A small network was trained on invented records. Each row is its activation on one of them, seen along a few directions.
Here are examples, each followed by its value of one field, VAS.
The word none means that the record has no VAS.
Other fields move the rows too, some of them a lot.
In the rows, 500 means zero.
Random noise pushes rows far along 3 fixed directions. That doesn't count. These rows show it; they differ only by the noise:
[500 497 496 597 440 701 512 441 480 563 633 685 604 734 448 643 590 537]
[540 433 485 651 289 523 495 533 608 546 499 630 515 501 588 653 506 520]
[598 521 455 378 586 604 457 286 498 486 626 501 373 642 368 505 540 430]
[437 355 467 275 123 650 580 434 656 430 523 326 143 365 482 655 645 400]
[353 425 522 574 202 854 611 528 500 563 646 667 586 721 465 768 712 560]

[541 454 519 498 515 343 234 591 571 478 567 608 648 540 495 490 455 457] | dova
[448 377 558 223 341 504 493 458 528 438 615 397 274 444 409 533 725 389] | bilo
[349 600 580 419 253 731 804 510 419 530 493 417 361 419 677 540 577 575] | rosag
[415 369 426 165 384 512 424 330 548 357 530 410 295 590 379 586 619 405] | zil
[556 622 494 619 543 454 678 480 420 510 449 341 509 447 581 474 403 535] | lalu
[583 489 506 469 475 236 373 608 628 421 402 623 574 416 604 506 386 550] | zan
[348 616 613 545 503 654 636 479 349 497 548 695 695 707 536 536 584 592] | rosag
[482 430 514 549 423 446 320 720 691 509 520 783 744 658 482 678 586 599] | pok
[395 485 538 399 416 576 560 493 394 508 518 576 547 692 418 598 527 492] | zil
[325 478 506 300 272 617 495 599 628 379 467 443 443 477 484 609 646 431] | sevo
[301 474 547 292 430 709 607 445 407 480 687 465 613 757 331 569 667 542] | zan
[412 550 476 447 464 713 513 513 371 597 654 555 627 570 453 584 625 509] | dugov
[395 708 469 483 568 756 712 397 359 563 627 305 483 684 422 459 557 466] | mef
[761 471 358 342 819 140 184 268 587 412 474 555 423 619 384 418 458 388] | gigo
[460 714 530 663 590 586 544 458 423 509 504 642 656 489 539 468 350 550] | rik
[396 468 567 403 524 645 401 558 551 490 677 770 699 818 355 635 647 620] | gotu
[434 583 490 333 410 739 650 415 464 475 667 272 422 548 372 500 594 446] | dugov
[566 824 475 432 929 500 459 272 319 593 498 502 499 570 494 217 334 498] | rik
[606 450 312 480 626 482 238 433 584 424 608 667 650 636 311 552 498 501] | kabi
[377 495 478 177 507 731 571 404 349 429 618 479 490 810 210 590 655 444] | fanas
[508 618 581 807 598 447 414 574 398 710 475 621 604 573 700 464 386 575] | sibu
[442 559 498  99 578 495 522 243 532 418 548 126 146 486 318 383 592 253] | daso
[586 502 519 555 606 534 412 343 457 485 492 568 672 528 552 411 468 525] | voka
[293 199 502 595 129 691 306 725 678 528 666 936 873 867 438 865 794 664] | gotu
[598 574 545 596 432 361 524 594 649 412 246 306 355 214 703 518 366 458] | mef
[452 430 435 131 548 738 377 471 461 421 699 530 543 877 110 563 751 420] | kabi
[454 526 500 361 368 554 673 466 389 494 481 213 175 344 570 456 676 476] | lada
[492 581 581 402 597 440 379 443 594 492 491 558 423 550 487 464 470 422] | sibu
[640 566 484 676 402 266 446 583 581 495 386 381 309 184 653 456 309 401] | daso
[518 566 377 308 535 266 604 368 518 521 353 177 218 195 580 395 329 469] | fanas
[592 505 506 515 403 329 456 635 618 469 367 473 423 289 655 449 395 621] | zan
[463 352 367 431 316 530 497 542 618 415 513 471 366 501 596 517 558 453] | none
[493 499 520 634 239 483 708 629 507 501 432 349 547 334 675 524 478 597] | lodu
[622 374 471 686 297 409 287 649 717 484 444 624 681 462 689 593 391 553] | dova
[567 458 491 467 507 237 412 521 529 487 448 488 413 415 545 571 489 426] | gigo
[648 493 457 772 670 157 351 660 514 555 392 587 551 382 772 362 304 524] | none
[553 507 552 340 526 474 575 341 474 468 547 290 186 275 495 452 493 398] | bilo
[634 496 504 403 642 479 424 467 489 429 525 325 404 488 425 515 546 433] | zefat
[462 405 442 153 349 398 501 456 542 330 461 210 146 283 444 552 623 305] | lalu
[507 570 597 525 581 526 503 498 483 515 594 737 658 696 459 498 629 575] | bilo
[579 398 622 805 189 412 582 723 633 669 356 684 648 288 730 537 406 590] | molu
[552 314 516 495 388 219 241 664 691 483 513 627 521 405 566 612 444 498] | gotu
[256 603 480 312 322 936 704 473 487 409 623 411 369 558 310 676 751 437] | mef
[551 628 482 417 648 492 661 359 393 477 518 254 398 509 439 435 365 517] | fanas
[511 671 567 206 736 593 531 213 505 456 515 262 120 409 412 379 397 353] | sibu
[316 575 638 550 517 749 645 401 363 590 640 456 516 741 374 447 613 621] | molu
[473 448 561 545 266 186 612 526 611 471 304 346 376 163 742 452 359 463] | rosag
[765 449 381 734 662 117 155 542 588 456 456 851 896 646 577 454 423 564] | lodu
[419 467 519 739 174 338 544 693 548 607 385 545 367 215 701 616 454 540] | kagak
[500 589 551 349 769 590 371 321 281 454 722 581 633 756 348 375 619 417] | voka
[387 275 448 357 196 574 261 581 705 405 580 611 592 644 418 631 682 474] | dova
[496 439 360 270 470 505 347 489 530 379 613 377 314 399 284 526 563 449] | kabi
[622 749 491 578 830 662 594 331 235 664 581 638 700 750 364 346 492 438] | pasi
[487 531 601 365 527 514 461 440 572 434 600 586 458 584 400 434 569 500] | molu
[542 598 457 478 842 424 535 376 409 527 541 372 449 619 501 250 427 492] | none
[411 561 566 502 416 584 653 542 459 459 510 610 570 593 497 583 699 547] | lada
[573 411 429 410 349 313 508 578 725 463 406 196 221 211 518 458 565 473] | zefat
[535 675 639 950 621 554 542 612 440 641 372 762 834 574 633 579 402 618] | daso
[406 408 478 354 325 638 380 422 546 385 495 339 295 529 419 481 622 468] | rik
[436 432 504 667 391 689 415 572 527 470 499 602 746 707 532 675 557 560] | sevo
[665 536 527 356 539  95 402 436 706 398 308 377 167 182 596 387 348 376] | kagak
[542 624 532 463 409 518 588 471 521 369 486 396 346 285 560 358 458 503] | voka
[367 371 489 376 206 468 407 657 617 415 462 396 421 356 545 642 581 365] | sevo
[510 640 573 773 638 352 475 588 431 560 443 849 844 688 633 577 356 645] | zil
[592 574 546 641 461 557 635 524 421 616 403 537 603 443 561 449 505 470] | pasi
[398 418 492 563 353 522 538 646 608 526 564 554 688 617 445 653 701 537] | zefat
[429 553 486 437 392 709 529 619 562 530 626 569 542 665 456 623 613 614] | pok
[694 721 438 859 769 303 313 569 461 517 496 845 865 561 492 388 292 675] | dugov
[465 489 530 380 512 636 556 439 322 453 473 424 527 549 328 441 587 553] | lodu
[661 593 546 463 778 371 392 365 410 548 525 624 543 711 342 382 420 415] | kagak
[607 662 463 454 832 444 446 266 349 499 560 443 402 455 324 331 484 367] | pasi
[824 489 413 627 622  59 193 637 696 593 429 541 489 305 684 452 241 488] | pok
[614 422 343 249 571 309 312 337 595 325 457 423 351 515 403 480 572 355] | lalu
[361 494 494 538 204 530 783 521 555 528 479 361 363 305 533 685 522 510] | gigo
[534 473 528 568 457 351 488 553 466 489 492 570 543 455 561 547 593 459] | lada

Here are new rows. What is VAS for each?
[515 608 613 480 480 672 605 457 514 503 645 573 466 547 454 470 505 548] | molu
[699 515 431 421 753 439 416 437 520 556 475 483 485 507 301 398 538 454] | zefat
[564 536 496 664 556 398 471 574 385 482 441 479 523 473 522 522 475 558] | lalu
[516 361 509 205 467 500 345 483 595 457 599 538 429 655 279 516 563 449] | gotu
[389 377 485 497 154 260 606 645 682 445 335 344 417 230 665 645 438 493] | fanas
[470 551 586 818 342 494 749 625 487 642 438 511 673 482 732 689 431 640] | gigo
[635 517 528 946 506 306 539 675 489 732 283 767 779 433 670 579 358 639] | gigo
[533 485 600 715 479 294 466 533 610 568 509 627 654 491 583 433 409 540] | molu
[515 299 380 455 358 504 242 612 670 396 519 534 505 601 386 615 667 579] | kabi
[474 445 438 231 567 751 530 271 415 376 556 348 362 618 258 560 718 428] | lalu
[796 535 442 675 701 178 340 400 533 488 370 566 564 461 686 459 186 517] | zil
[631 467 400 486 726 286 300 342 489 417 356 492 498 481 435 457 356 540] | fanas
[389 493 604 812 112 777 832 748 363 620 466 645 717 592 605 700 648 650] | lada
[682 495 455 304 608 206 408 413 541 464 395 422 313 461 417 432 422 361] | gigo
[607 573 596 522 524 580 611 450 418 575 491 470 452 554 504 514 422 474] | kagak
[451 435 554 758 298 305 410 719 680 558 454 631 800 464 656 545 397 575] | dova
[552 628 496 416 691 505 475 300 335 436 630 452 457 401 428 346 417 423] | voka
[730 720 552 904 756 216 412 551 500 650 274 715 807 317 846 340 139 597] | rik
[694 618 584 710 585 378 605 475 372 564 383 544 610 452 691 397 226 530] | rosag
[590 417 491 390 566 400 273 507 575 504 604 471 363 473 440 462 502 533] | gotu
[585 741 495 646 929 489 448 436 315 509 571 816 888 892 407 472 510 577] | lalu
[650 474 482 468 655 197 264 518 493 458 515 598 602 500 525 454 360 473] | zan
[335 659 570 378 657 823 694 265 349 691 697 425 464 713 360 481 564 454] | sibu
[651 273 455 341 497 321 217 406 737 413 428 466 356 333 448 509 436 498] | gotu
[343 542 465 452 466 829 699 453 449 508 742 472 579 697 226 644 736 526] | zefat
